A small network was shown many inputs. Here are its activations along a few directions, one row for each input.
In each table, some parts of the input vary, and every possible input appears once, in random order.
A made-up example of a description, with smaller parts first: one of 3 separate values, together with either a single point or one of 11 places around a ring or (one of 4 places along a line, together with one of 5 places around a ring).
Shared parts are said once, and a part with two or three values counts as separate values.

Other details of the inputs shift rows strongly along two fixed directions, in all tables alike. That doesn't count.

Rows:
row 1: [ 41  -5 -25 -15   6  16 -30   9 -20 -19  21]
row 2: [-15   8   8  28   6   4  -1  -6   8  23   2]
row 3: [-15  18   9   7 -14  -4  -3  -5  14   4 -14]
row 4: [-15   3  10  15  -7 -12  -6 -13  -3  14  -6]
row 5: [ 40  -4 -31  -7  13   8 -30   2 -28 -19  14]
row 6: [  5 -60 -15 -39   2 -19  85  22  22   9  22]
row 7: [ 11 -68 -14 -27   7 -24  88  18  12   6  15]
row 8: [-12  16  14   7 -14  -1   5 -10   2   2 -16]
row 9: [ 35   2 -23 -17  21  19 -28  15 -20 -22  18]
row 10: [-9 19 11 21 -6 13  5 -3 18 12 -6]
row 11: [-21   6  21   7  -1   5  -2  -4  -3   9  -6]
row 12: [-21   3  23  12  -3   6  -4  -1  -2   8  -5]
row 13: [  9 -66 -22 -28   4 -30  84  21  22  10  20]
row 14: [-20   9  12  13   7  -9  -3  -7  -3  11  -8]
row 15: [ 34  -5 -33 -10  17   4 -38   5 -15 -23  15]
row 16: [-18   1  15  19  -1  -6  -6  -6  -4  10  -9]
row 17: [-18  14  12   4 -11  -5  -3  -7  15  -3 -15]
row 18: [-15  19   7   2 -13  -5   0  -8  13   5 -16]
row 19: [-19   5  20  12  -7   3  -3  -5  -4   9  -3]
row 20: [-18   8  16   4  -9  -1  -3 -11  -3  13  -3]
row 21: [-23  10  21  10   4   3  -4   2   1   8  -3]
row 22: [ 36  -1 -37 -12  15   4 -35   5 -17 -15  15]
row 23: [-18  17  11   0 -10  -5  -1 -11  13  -2 -16]
row 24: [ 38  -3 -29  -6  22   8 -31  12 -20 -21  15]
row 25: [-25   6  16   3  -2  -1  -8  -5   7   6  -3]
row 26: [ 35  -3 -30 -16  11  15 -33  15 -13 -18  21]
row 27: [-10  15  13   8 -19  -3   0 -10   7   3 -15]
row 28: [-15  20  15   5  -4   0   4  -4   8   0 -16]
row 29: [-16  10  15  21   3  16   0  -1  10  21   6]
row 30: [ 34  -3 -34 -15  18   4 -35   2 -16 -22  14]
row 31: [-13  12  18  12 -12   3   1  -3   6   0 -17]
row 32: [-17   2  12  19  -4  -9  -3 -10  -6  11  -7]
row 33: [-15  18  16   9  -5   0   2  -1   9  -1 -15]
row 34: [-13  14  17   7 -10   2   3  -6   5   0 -18]
row 35: [ 17 -56 -12 -30  -9 -18  93  20  22  -4  10]
row 36: [ 39  -3 -24 -16  11  19 -27   8 -25 -21  18]
row 37: [-15   5   9  11  -6 -13  -3 -16  -5  15  -7]
row 38: [ 32  -2 -27 -23  16  15 -33   8 -14 -24  18]
row 39: [-10  17  12   4 -17  -4   2 -13   6   4 -16]
Description of these inputs: one of 3 separate values, together with either a single point or (one of 2 separate values, together with one of 6 places around a ring).
Question: Changing only the choice among 3 separate values turns row 39 into row 20. The same change can be made to row 31. Which row results?
Answer: row 12
Question: Which other rows does row 32 become when the choice among 3 separate values takes its other values? List them by row number.
Answer: row 19, row 35
Question: Which other rows does row 15 become when the choice among 2 separate values takes its other values? List them by row number.
Answer: row 30
Question: Which other rows does row 30 become when the choice among 3 separate values takes its other values? List them by row number.
Answer: row 23, row 38
